A small network was trained on made-up records. Each row is its average activation on records with the value named, seen along a few directions.
Values that are neighbours, or in one group, have similar rows; names and order tell nothing.
Strong random noise was added to every row along 15 fixed directions; ignore it. To show where, here is one row again and again, with new noise each time:
[-572  -37   94  216  -42 -318  114   95 -284  306  427   90 -246  681
 -104   97 -443  140 -184   69  -49 -327  211  229  -19  487 -598]
[ -93  195  225 -293 -121  -21  309 -432 -188 -152 -253  100 -187 -161
  -28   -9   -8  273  -84 -309 -148  218   22 -423   48 -171   13]
[-380  246  -19 -310  153 -437 -163  -61  -79 -241  302   -8  297 -180
  -15 -248   24  -28  341  212  -93 -231 -426 -424   46 -301  151]
[-297  322 -258 -263   18  127  264  162  518 -302   95 -203   14   93
   94  -63   47  -89  506  262  642 -180  -82  297   32  265 -221]
[ 521 -587 -298 -245  244 -620 -407    7  358 -651  -74 -249   96  -74
  148   90  270 -623   59  143 -219  -67 -416  260 -377  101  507]
[-521  233   41  -30 -170  222  220  450  479 -410 -125  -36   -3 -120
 -282  181 -446 -207  306  152 -320 -208  -27  146  204  -57 -128]
[  43  173  318 -326   65  261  535 -291 -147 -116   43 -540 -160  108
 -276 -548   27 -103  177 -208 -387 -403  221  -58  253 -233 -176]
[  51   94 -493  125 -125  428  543  156  200  123  217 -403  316  363
 -193  -11 -241 -138  913  -88 -528   90 -148 -387   88   62 -138]
[-384  408  127  -42 -288  -14   29   80  149  -25  173 -174 -521  -28
 -437  103  102  339   36  342  406 -106   78   43  374  125   35]
[-323 -190  -36    8  -12  -70 -273   55  -45  -87 -180  -74  281 -284
 -172  -25 -193 -313 -148   39   31 -262  -65 -125   39 -386  -40]
[-110  -62   65 -172  -48  202  310   67    4  -74 -127  233 -170   79
  355 -148  -11  409  104  -71  -78  -13  168 -165   13  181   32]
[-269  130 -152   49   80   13 -219   35 -543   20  -75  255  424  -14
  -56  316 -156 -123  218  -71 -416   87  -38 -505 -335 -344 -397]
[-250   17  192 -457 -214 -703 -157   90  458 -635  179  155 -205  236
 -232 -107 -281 -315  600  823  -34 -295 -449 -119  -10   65  120]
[  98  371  277  250 -178  318  322  -68    1    2   58 -149  -52 -336
 -299 -291  127  509  -13 -291  173   60  199 -207  562 -299  371]
[ -33  107  -14   36 -221  -40  242  128  287 -283 -140  -62 -559  185
   23  545 -140  146  -53   18  204  136   84  381 -149  510 -173]
[ 417  262  283  161 -258   49 -294  -70  109  577   42 -134 -242 -201
  -52  309 -192  289 -409   61 -382  230 -562   34  360 -249  405]
[ -52  100  214 -446 -148   18 -198 -300  111  107 -315  143 -173 -104
   -1   11  -29  -69 -198  241  170   38 -193   -9   84 -203  -78]


Gumo, 11 values:
f1: [-389  450  249 -210 -237  227  136 -161 -323  382 -113  162 -380  148
  -64   42 -273  211   61  276  -25   42   16 -320   69  -76 -459]
f2: [-273 -435  213   13  -68  -94   18  420   98 -129  185  123 -146  188
  308 -314 -378   61  149  360  -95 -418  116  -36   17  194   57]
f7: [  37  290  -40 -369  307  207  123 -275  269  570  214 -372  175 -189
  345 -284   26 -103 -131 -119  -27   23 -530  155  136 -157   11]
f3: [-127  103 -506 -324  269  -24 -190  -15  170 -218  307 -486 -165   91
 -566  172  826 -415  163   28 -262  152  153  381   69  307   85]
f4: [-107  136  -30 -241  155 -145  116 -311 -226  -72  -73  224 -127 -133
   94   -8  477  221 -267 -208  203  248  273  -61 -246  174  -42]
f6: [-252  268 -161  236 -386  -54  667  -82  347 -537  -20 -254 -240 -228
 -502  432 -143   44  412 -269  577  399  131 -314   44  158   -1]
f9: [-350 -427   96  453 -176 -237  182  217 -292 -231 -108 -350 -170 -508
 -127 -199  -98  211 -493 -265  209 -417  359 -360   78 -133  374]
f10: [ 318   58  150   29  335 -229  256  -25  -21 -510  122  -63   96 -221
  339 -542  293   24   47 -247  200 -130  110  179  -82   43  382]
f11: [  36 -488   13  822 -210 -110 -215  240  178  264  -49   85   83  -14
 -338  146 -380 -100 -604 -178  157   13  164  399  343   95  177]
f5: [ 386  441  158  -73  224  107  120 -245 -156   38   58  506  368  394
  109   89   -4  -79  350 -179 -398  410  -19  142 -205   -4 -394]
f8: [ 232 -217 -241  252  227  283   -7   14  253  547  187  -90  387   99
  -27 -324  119 -162 -103  -86  239   23   98  328  120  124   27]
The values of Gumo form a ring.
Q: Name the neighbours of f11, in listed order.
A: f1, f5
Q: Name the neighbours of f6, in listed order.
A: f2, f7
Q: Name the neighbours of f9, in listed order.
A: f4, f10

Nub, 9 values:
k9: [ 248   -8 -155 -238   80  284 -197 -141 -566  112 -200 -615  -15 -146
 -121  324  232 -449  123   14 -375 -110   24 -319 -549 -400 -408]
k2: [  -9 -418  402 -129 -214  -73 -359  -14 -395 -261 -493  544 -240  -31
   -3   16   15  185 -176  236  -62  -69  405 -335 -182 -252   17]
k4: [ 210   10 -170 -117  394 -435   72 -282  270   91  423  385  690  308
  402 -469  -44 -210  284  -49  186  226 -465   30  -94  107   31]
k3: [ -69 -288  114   63  170 -421 -631  325 -128 -200   -6  164    6 -210
  133  -86  120  -81 -282  426  322 -477  -29  181 -199  -96  171]
k1: [ 183 -147  265  -84  111   41  338 -228    5 -457 -277 -297   -1 -244
   66 -241 -113 -153 -109 -502 -240 -160  107   96   60 -230  105]
k6: [ 458 -284  210 -721   23   97  307 -355  501  -52   23   56 -264   66
  341 -871  418  372  134   57 -364   46 -191 -135  579  106  852]
k7: [  48  454  420 -164 -327  477   48  -81  -57  -26 -637 -229  -62 -488
   75  134 -467 -244  -72  149  316 -205 -173  -83  -53 -677 -408]
k5: [ 173  -81  113   91   64 -234   70   73  155 -433  -49  254  163 -558
  364 -108   74  273  -57 -248  177  186 -177 -292  -10 -151  650]
k8: [ 750  483  333   93  331 -197 -235 -229 -501  117  280   94  -40  236
  186   -7  425  134 -153  -63   -6   96   18  418 -308   22 -124]
The values of Nub form 3 separate groups.
Q: Which other values are in the same group as k9? Give them in the order they are listed.
A: k4, k5
Q: Which other values are in the same group as k3? Give them in the order they are listed.
A: k7, k8
